Each row below is a small network's average activation on inputs in which a field has the value named, seen along a few directions.
Values that are neighbours, or in one group, have similar rows; names and order tell nothing.
Random noise pushes rows far along 3 fixed directions. That doesn't count. These rows show it; they differ only by the noise:
[ 231   79   88  -67 -178  417 -490  263  -40  200  844   34   24  521]
[ 235  159  355   60 -356  250  -46   67   81  225  788    7   38  333]
[   2  270  223 -162 -477   23 -325 -250  -43  -21  592  409 -113  -90]
[ 133  250  467  177 -488  -37  451 -132   95  124  493 -193   -8   87]
[-100  217 -130 -237 -285   24 -541  -82 -238 -157  371  182 -178   19]


Values of K:
k4: [  48 -228 -150 -342  137    7 -541  -21  288 -128 -500  606   96 -117]
k15: [  63  -79  -48  -63 -429  354 -287 -158   51  133  -32  489  -77 -686]
k16: [  61  196 -336 -165  -75  210  126   68   70  106 -262   63  -81 -385]
k23: [ -15  375  372 -233  112  132  386   10   16  -27  226 -320  269  278]
k9: [ -89 -450  -69  180  413  306  -58  530  -25  178  396 -293  -63  504]
k20: [-220 -101 -123   88  -30  -31 -125 -133  421   71   17  108  206  202]
k19: [   3 -100 -260  -58  283 -250 -576   85   38  -36 -375  629  -51   66]
k17: [-217 -391  -70 -147  247   18 -579   51    7 -108  427  239 -218  171]
k11: [  67 -358  111 -108  326  261 -225  180 -219   76  207   18 -395  371]
k6: [  40  299   77   48 -340  -88  -15   -4  -98  290  412  251    3  -81]
k14: [ 518  -27  772  303   50  204  978 -180   64  380  -17 -241  179   20]
k5: [-149 -118   77   14    2 -405  136 -421 -141 -101 -156  -54 -512 -409]
k7: [ 447   -7  607   41 -141  -49  261 -332   -2  102  311  461  289 -331]
k24: [ -86 -206 -317 -185  277 -167 -369  103  118 -168 -518  292  125 -149]
k18: [ -67  234 -107 -314 -327 -171  654 -143   -6 -168 -429  188  115 -534]
k1: [-267  -91 -452  168  -33 -122  143  260 -257 -326 -607 -227   14 -629]
k3: [ 395 -157  278 -152  138   45 -149  -24 -284  158  280  110   85 -161]
k10: [-167 -135 -555  150  556 -525 -200   66  -90 -323 -813 -273 -133  -20]
k12: [-116  241  -69 -159   10  177 -165 -213 -139   64  263  163  118  205]
k22: [-135  260   81   47  -45  -34   68 -108  599   99  137  137   50  215]
k13: [-130  -18  -45  -32   11   57 -557  -18  415    3  343  377  198  211]
k21: [ 279  -89  363  -15   43  -69  439 -286 -210   68 -440  -72    8 -258]
k2: [-152   49  139  266  -54   -5   -4   60  520  -12  119  318  112  185]
k8: [-501  210 -383  168 -180 -259   87 -337 -488 -463 -630 -409 -103 -521]
K is arranged as 6 separate groups.
Question: Which other values are in the same group as k20? Give them in the order they are listed.
Answer: k22, k13, k2
Question: Which other values are in the same group as k21? Give them in the order they are listed.
Answer: k14, k7, k3
Question: Which other values are in the same group as k9? Give them in the order they are listed.
Answer: k17, k11, k5
Question: Which other values are in the same group as k24? Give them in the order they are listed.
Answer: k4, k19, k10
Question: Which other values are in the same group as k12? Give them in the order they are listed.
Answer: k23, k6, k8

Values of U:
u15: [-142 -101 -353    4  322 -339 -127 -180  -42 -158 -595   83 -191 -324]
u18: [ -58  415  214   12 -450  -92  233 -319  -50 -135  118  279 -196 -363]
u19: [ -55 -105    0   68  128   59  287   45 -529   92  -67 -503  -66   20]
u4: [ -26 -215 -117 -259  326  -42 -333  -63   86    1 -115  328   52  -83]
u8: [-542  236    3 -121 -328 -442 -100 -481  123 -238  132  329  -63 -365]
u11: [ 472 -246 -109 -166  112  401 -408   86 -191  184  107  280  -19   82]
u14: [  28  162  158  -60 -316   64   -1    0 -103  -19  336  119   86  -81]
u5: [ 134  -77  483  305   66  136  185 -134  276  200  512   26  127  196]
u16: [-209  -39  -34  120  279 -236  141  234 -235 -181 -199 -644  -51  309]
u7: [ -71  170 -530  -10  150   28  -21  328  -85 -203 -553 -485   87  -51]
u10: [-240  -78 -603 -300    5  -13 -949   82  -16 -213   76  264 -136  328]
u17: [ 319 -190  449  268  150  -33  437   15  444  293   84   28  167   64]
u9: [  37  121   61 -104 -372  130   48  -15 -115  165  332  138   -3  101]
u3: [-326   19 -151 -166  118 -273 -157 -161 -382 -188 -151 -124 -200  207]
u6: [ 159  279  273  204 -435   -5  566  -18  344  174   64  253  408 -152]
u22: [ 100  235  177   37 -210  -40  504 -322  203   17 -182  100   93 -427]
u23: [ 306 -261    3 -143  175  477 -490  292 -162  232  371  247 -160   76]
u20: [  89  -58 -180 -289  -73  371 -293   11  -18   46   13  346   17   69]
u2: [ 299  -20  329   56  142  348   75  282 -171  330  311 -126  -57  106]
u13: [ -14 -160 -262  -52  108   63 -379  111  294  -82   -1  138  262  365]
u1: [-183  -75  410  285 -196 -107  134 -192  149  -87   69  258 -204 -215]
u12: [ 223 -249  -15   -1  313 -202 -117  146   71 -231 -276  -49   44  -37]
u24: [ 140  238  481    1 -488  132  209 -261  161  296  644  299  129 -229]
u21: [-215  200  304  329 -160 -388  780 -144  491   35 -285 -447    6 -105]
U is arranged as 6 separate groups.
Question: Which other values are in the same group as u15? Give them in the order they are listed.
Answer: u4, u17, u12
Question: Which other values are in the same group as u22? Give them in the order they are listed.
Answer: u7, u6, u20
Question: Which other values are in the same group as u11? Give them in the order they are listed.
Answer: u19, u23, u2
Question: Which other values are in the same group as u14? Give them in the order they are listed.
Answer: u18, u9, u24
Question: Which other values are in the same group as u1? Give them in the order they are listed.
Answer: u5, u16, u3

Values of D:
d9: [ 238  -84  228  179   37  -17  405  122  254  110 -192  358  370 -218]
d3: [  67  242  369  245 -415  285  351 -232  -83   51  284    0  186    7]
d15: [  67  -19 -243 -484   83  257 -678 -362   40  147  -72  551   16  130]
d6: [-229  369  206   49 -110 -190  446 -120  453    9  247 -240  259 -169]
d2: [  18 -336 -335   92  499  -46 -139  224 -241 -322 -371 -414 -325  183]
d10: [ 198  -42  251 -282   90  175 -451 -338  272 -166  574  933  108 -332]
d4: [-277  240   11  -60 -120 -226  247 -241 -560  -54 -178 -202 -177 -244]
d11: [ 289 -320 -404    6   -1  403 -366  590  -39  321  534 -172  104  330]
d5: [-287   29 -343  113  201  -52 -227  204   26  110   19  -23 -142  144]
d14: [ 315  112  138 -220 -138  329 -520  229  461  358  663  646  -14  461]
d1: [ 311  -14  658  394 -296  -69  139 -427  382  332  203  413   44 -431]
d13: [ -59  112  104   40 -177 -352    0  -26  -50 -125 -221  -64  165   36]
d8: [-425 -287   64  199  -92 -416  243  -99   -1 -277 -173 -143  -81  187]
d12: [ 377  137  217  -49   19   97  123   11 -223  161  101 -209  -51  -61]
d7: [-218  -75  -71 -340  -19  237   -1  116 -159 -165 -253  -74 -253 -152]
D is arranged as 3 separate groups.
Question: Which other values are in the same group as d9? Give them in the order they are listed.
Answer: d15, d2, d10, d1
Question: Which other values are in the same group as d4? Give them in the order they are listed.
Answer: d3, d11, d12, d7
